These are the activations of a small neural network, seen along a few directions. Each row is one input.
Each table varies a few parts of the input and shows all the possible inputs, shuffled.
A made-up example of a description, with smaller parts first: ring(8) and (point or (values(2) and line(4)) or ring(11)).
Shared parts are said once, and a part with two or three values counts as separate values.

Other details of the inputs vary at random and push rows far along two fixed directions, the same in every table; ignore that.
These rows show it; all are for the same input, with only those details redrawn:
32,-12,-9,-8,6,-8,-11,12,9,-16,6,16
-3,0,4,-9,-10,-22,-25,15,-23,-9,13,-11
29,-14,-9,-9,4,-14,-15,16,2,-17,9,13
-29,16,15,-2,-17,-18,-23,-1,-35,-3,11,-30
6,0,2,-5,-4,-10,-14,7,-9,-10,9,-5
15,-1,-1,-6,-1,-3,-9,4,3,-11,7,2
29,-7,-6,-6,5,4,-2,2,15,-13,4,12
17,11,3,4,4,30,18,-26,29,-7,-3,2

Table:
R1: -6,-19,4,9,-6,-12,-4,21,-24,7,7,-4
R2: 18,-15,-11,3,4,-10,11,0,21,4,0,25
R3: 31,-2,-2,-2,12,-1,0,4,16,-6,8,13
R4: 18,1,-8,5,19,29,17,-31,26,15,-12,10
R5: 2,-11,-6,-10,9,7,1,6,6,-13,1,20
R6: -46,12,4,11,-27,-15,-9,26,-49,7,-4,-37
R7: 27,15,-16,-3,3,3,10,11,13,-10,-5,7
R8: -43,22,1,0,-27,-27,-5,13,-25,9,-8,-25
R9: -51,15,19,-4,-8,-18,-20,11,-42,4,13,-19
R10: 1,-9,-5,5,-1,-16,-2,4,11,7,5,11
R11: -37,10,15,8,-15,-18,-5,-9,-13,13,3,-18
R12: -4,2,6,-7,-3,-26,-21,13,-23,-9,14,-14
R13: -35,30,18,10,0,48,33,-42,19,15,-2,-10
R14: 32,-11,-9,-6,19,9,10,-10,17,13,-9,20
R15: 7,-3,-3,8,3,15,28,-24,39,1,-13,12
R16: 7,6,-16,-10,3,-8,-3,12,-5,9,-21,1
R17: -4,-17,4,12,-3,-3,-3,16,-9,3,1,-3
R18: -26,30,1,1,-4,23,20,-5,0,0,-14,-2
R19: 13,-15,-2,17,6,33,29,-14,28,-2,-16,7
R20: -40,26,17,4,-2,27,22,-29,-5,12,4,-11
R21: 42,-20,-16,-10,15,-27,-23,33,2,-11,21,24
R22: 4,-25,-2,9,-5,5,-1,14,-4,-6,-5,3
R23: -17,19,13,1,-12,4,-6,-14,-12,-3,7,-23
R24: 9,1,-2,-3,8,31,15,-32,25,10,-22,2
R25: -19,0,10,24,-6,22,12,-10,-4,12,-1,-14
R26: 18,-25,-12,-4,-2,-18,-7,13,17,-7,-6,24
R27: -14,38,20,15,-3,38,32,-49,14,14,2,-21
R28: 15,-7,-2,-7,14,-2,-4,-4,7,12,-11,7
R29: -25,-5,3,-12,2,-19,-17,19,-26,-9,9,-1
R30: 29,-35,-20,-21,17,-34,-28,28,-11,-4,-2,18
- What is each input in this table made of? => values(5) and (point or line(5))
- Changing only the values(5) part turns R20 into R2. The same change can be made to R5. Which row results? => R26
- Change only the line(5) part in R30. List by row number the other rows that result. => R4, R14, R24, R28
- Change only the values(5) part in R13. List by row number the other rows that result. => R4, R10, R21, R25
- Which other rows agree with R6 in the values(5) part? List them by row number. => R1, R17, R19, R22, R25

Table:
R31: -10,-16,-9,-7,0,-27,-16,32,-15,-5,3,15
R32: -31,8,20,-6,-13,-11,-22,-10,-28,4,13,-25
R33: 6,0,4,-1,8,9,0,-18,9,-3,2,2
R34: 11,-2,-9,-7,-6,-26,-22,25,-19,-7,7,1
R35: 3,-14,-11,-4,4,-10,-4,17,3,2,-10,19
R36: 43,-19,-23,-4,19,-2,25,-8,45,3,-3,41
R37: -6,6,4,21,5,36,31,-34,30,19,-21,-5
R38: 27,-7,-6,-8,20,15,5,-4,19,-4,1,21
R39: -2,6,2,14,1,32,27,-30,20,14,-20,-13
R40: 18,-18,-7,9,8,13,16,7,24,-5,1,26
R41: 5,-11,-14,-8,4,-8,-1,19,-2,-10,-4,12
R42: 6,-7,-5,-13,5,-22,-26,24,-25,-2,14,4
R43: 11,-17,-8,0,0,-4,-1,20,-3,-12,6,10
R44: 7,-11,-3,-12,-1,-27,-26,20,-11,-10,13,2
R45: 3,-23,-4,7,1,-12,-7,17,-4,6,0,4
R46: -32,37,20,5,-13,12,12,-26,-8,6,-3,-32
R47: -30,31,20,5,-16,9,6,-25,-1,1,0,-32
R48: -26,31,16,9,-21,13,4,-25,-3,6,0,-30
R49: -23,-9,-1,-3,-8,-23,-17,28,-24,-5,10,3
R50: -30,28,18,8,-8,12,6,-30,-4,5,0,-29
R51: 27,4,-11,-6,14,12,14,1,25,-6,-3,15
R52: -5,17,-1,6,1,41,35,-33,28,7,-25,0
R53: 4,9,2,1,0,-1,2,-6,7,-7,0,-6
R54: 53,-31,-15,3,14,17,19,11,34,-12,-4,34
R55: 1,-2,-3,-1,-3,7,9,-5,2,9,-17,-2
R56: -32,20,16,-3,-11,-17,-17,-1,-35,4,9,-28
R57: 1,19,12,8,12,41,28,-45,27,6,-8,-2
R58: 5,13,-1,6,-7,5,2,-9,7,-2,-1,-5
R59: 5,-9,0,-11,3,-29,-27,22,-26,-3,12,3
R60: 10,-23,-11,-4,6,-21,-10,24,-4,6,-9,19
R61: -34,11,22,20,-15,18,15,-16,-7,13,1,-20
R62: 4,-11,-2,-9,0,-31,-30,18,-24,-7,13,0
R63: 13,4,-9,-4,1,-6,-8,15,-4,-2,4,4
R64: -11,-4,4,9,-7,4,2,-3,-9,6,-3,-19
R65: -38,10,9,-1,-17,-11,-8,9,-34,-3,6,-21
R66: -3,-8,4,-10,-6,-27,-30,14,-23,-4,15,-5
R67: 53,-12,-19,-8,26,17,14,5,39,-9,-3,38
- What is each input in this table made of? => point or (values(2) and ring(8)) or (line(4) and line(5))
- A walk changes only the line(4) part. It starts at R67 and steps to R56. List the rest of the walk in order. => R50, R44
- Change only the line(5) part in R63. List by row number the other rows that result. => R38, R42, R51, R67
- Change only the line(4) part in R47. List by row number the other rows that result. => R46, R51, R53

Table:
R68: 11,19,-5,1,-2,3,8,-15,3,12,8,-13
R69: -33,-4,4,-9,-8,-18,-8,34,-46,-4,19,-4
R70: -40,14,11,10,-6,16,17,-6,-20,0,7,-9
R71: 30,-25,-4,-24,12,-38,-6,24,-10,-37,15,14
R72: -26,7,10,10,5,14,19,-7,-16,24,6,-17
R73: 26,7,-13,0,-1,9,9,-5,17,-18,13,18
R74: -13,3,1,11,-15,-5,11,-7,23,5,-14,-5
R75: 11,-19,-2,-6,10,-32,-35,30,-1,-14,15,18
R76: -19,-1,13,9,-22,10,19,3,-1,-3,9,-10
R77: -32,0,2,3,7,9,11,-4,3,11,7,-1
R78: 22,-3,-10,6,-5,6,22,6,24,-18,-17,24
R79: 16,-27,-1,4,4,15,11,-10,19,6,-5,25
R80: -9,20,-3,-7,-6,19,0,-12,-4,3,-7,-24
R81: -24,11,4,0,-2,0,6,-19,-13,15,-21,0
R82: 21,7,-11,-11,9,25,5,-3,20,-4,-14,0
R83: -13,0,2,-16,3,-37,-39,32,-16,-5,12,-2
R84: 41,-24,-20,4,0,17,17,7,40,-8,-27,17
R85: 5,-22,-17,-1,-3,-42,-21,33,2,-9,-6,16
R86: 33,-37,-13,-12,-8,-33,-15,29,4,-1,-10,29
R87: 9,-17,9,-14,11,-50,-16,14,-34,-10,16,-21
R88: 4,21,-1,-2,0,1,5,-8,-3,14,5,-17
R89: -10,31,9,-2,-3,3,5,-9,-8,17,1,-27
R90: -11,-16,-1,11,-6,19,3,-3,-2,0,-6,-12
R91: -43,5,16,6,-3,12,5,-24,-23,20,-1,-9
R92: 29,-18,-4,-12,27,-5,15,-18,38,-22,0,13
R93: 9,18,-2,10,-3,5,6,-19,1,10,10,-13
R94: -1,-23,12,-27,4,-44,-24,1,-34,-12,10,-9
R95: -6,-2,-4,-23,-13,-33,-33,8,-34,6,16,-5
R96: -34,17,-3,8,1,-5,6,-10,1,8,-15,-6
R97: 24,-11,-5,10,8,23,-3,-6,16,-11,-4,6
R98: 9,-2,-7,-8,10,10,18,-11,13,12,-21,23
R99: 28,1,8,13,15,12,6,-5,17,3,2,7
R100: -16,19,2,8,3,3,19,-4,-10,21,-14,-13
R101: 18,4,7,-12,11,16,1,-14,19,6,-9,15
R102: -17,-22,-7,-9,3,-9,-17,31,-35,2,7,-6
R103: 21,-42,-26,-6,25,-28,-15,38,8,-10,11,43
R104: 45,-18,-21,6,13,22,2,-5,30,-15,-4,21
R105: 23,-23,-13,-8,-17,-35,-7,46,-3,-20,0,20
R106: 13,11,11,2,6,17,6,5,13,-17,3,12
R107: -2,16,2,-14,-4,11,3,-25,2,12,-2,-3
R108: -11,15,-4,4,-4,-1,-5,-20,12,0,11,-6
R109: -22,-8,8,11,-12,5,11,-6,16,8,5,-7
R110: -5,24,12,-5,-1,15,7,0,5,-10,3,-2
R111: -18,4,-1,12,-15,9,2,-6,-5,1,-25,-21
R112: -17,3,-7,-5,-7,-32,-10,33,-33,-12,-2,6
R113: 16,-17,2,14,-2,10,22,1,19,14,2,0
R114: -15,32,2,-5,-17,10,10,-16,-6,-6,12,-15
R115: 3,-13,-7,6,-10,-44,-19,31,-27,5,-4,-6
R116: -15,-1,7,12,-11,16,19,-3,2,-7,4,0
R117: -5,-5,-11,2,3,-42,-16,33,-36,8,-4,-1
R118: -19,-12,8,10,-17,18,6,-3,-3,6,-3,-24
R119: -23,13,-5,1,4,4,14,-7,12,10,-14,1
R120: -10,27,18,4,1,6,1,-8,-7,15,0,-25
R121: 9,4,8,3,9,25,-5,-2,8,-6,-9,-4
R122: -10,5,7,12,2,3,-7,-13,13,-3,8,0
R123: -43,5,17,-1,-4,14,9,-21,-23,24,2,-12
R124: 19,-6,2,7,12,26,-4,-5,15,-10,-8,4
R125: -11,8,23,2,-2,10,-9,-21,-5,8,0,-4
R126: -3,-8,16,-13,0,-23,-38,18,-29,1,8,4
R127: -6,0,-13,-20,-1,-36,-30,25,-13,-4,16,-1
R128: 26,-28,-22,6,23,32,17,3,23,-5,-11,26
R129: -22,16,6,12,-7,1,-6,-22,5,1,10,-11
R130: 3,-14,-2,4,-18,-45,-16,35,-23,9,-1,-13
R131: -25,24,2,-1,-8,8,23,0,-10,-1,-11,-4
R132: 50,-34,-24,-20,8,-31,-30,21,1,-10,14,39
R133: -4,3,16,6,-2,12,-5,-26,1,6,2,2
R134: 26,-1,-2,7,5,16,10,0,20,-21,8,23
R135: -2,13,15,20,-1,7,1,-17,-5,10,8,-16
R136: 1,1,14,-1,3,-33,-32,33,-35,4,14,-12
R137: 19,-29,2,1,-3,13,14,-6,24,8,-2,21
R138: -16,-1,11,21,-6,8,13,-9,-6,18,3,-18
R139: 39,-18,-30,-5,23,24,20,11,33,-6,-29,30
R140: -16,4,15,-6,3,7,7,-30,-11,-13,-6,-38
R141: 13,9,-16,-6,5,5,5,-13,30,-2,5,10
R142: -7,15,7,-4,2,20,-7,-3,-1,0,-10,-20
R143: -15,-10,-16,-5,-2,-28,-24,31,-37,-4,-14,-6
R144: -13,19,10,-17,-5,6,-4,-17,-7,13,-4,-9
R145: 8,-7,-3,3,-6,3,10,-16,14,7,-23,14
R146: -12,3,-10,-15,-15,-23,-35,18,-38,-3,11,-24
R147: -3,16,9,18,-6,3,2,-20,-8,11,10,-18
R148: -10,15,-3,4,-10,14,-8,-20,-10,-1,2,-24
R149: 22,14,-7,-13,5,15,15,4,21,-15,0,15
R150: 30,-12,-6,0,7,11,0,-19,19,-1,2,27
R151: 12,1,5,3,17,11,-2,-2,31,-6,-1,16
R152: -15,31,4,-8,-13,7,8,-7,-8,-6,8,-13
R153: -25,27,25,9,-12,13,2,-10,-13,-9,8,-15
R154: -23,-6,4,14,-4,7,8,-10,15,6,2,-4
R155: -10,20,0,-10,4,3,0,-7,18,3,-1,-5
R156: 35,-22,-16,12,29,19,26,2,26,8,-3,31
R157: 15,8,-4,7,-3,14,11,-9,13,-17,10,14
- Changing only one part turns R82 into R144. The same change can be made to R84. Which row results? => R86
- Changing only one part turns R132 into R93. The same change can be made to R94. Which row results? => R87
- What is each input in this table made of? => values(5) and (point or (values(2) and line(4)) or ring(9))
- Change only the values(5) part in R97. List by row number the other rows that result. => R122, R133, R134, R135
- Change only the line(4) part in R111. List by row number the other rows that result. => R84, R139, R143
- Change only the values(2) part in R90. List by row number the other rows that result. => R111
- Change only the values(5) part in R124. List by row number the other rows that result. => R75, R99, R125, R153
- Change only the values(2) part in R116. List by row number the other rows that result. => R78
- A walk changes only the line(4) part. It starts at R137 and steps to R79. List the rest of the walk in order. => R91, R123
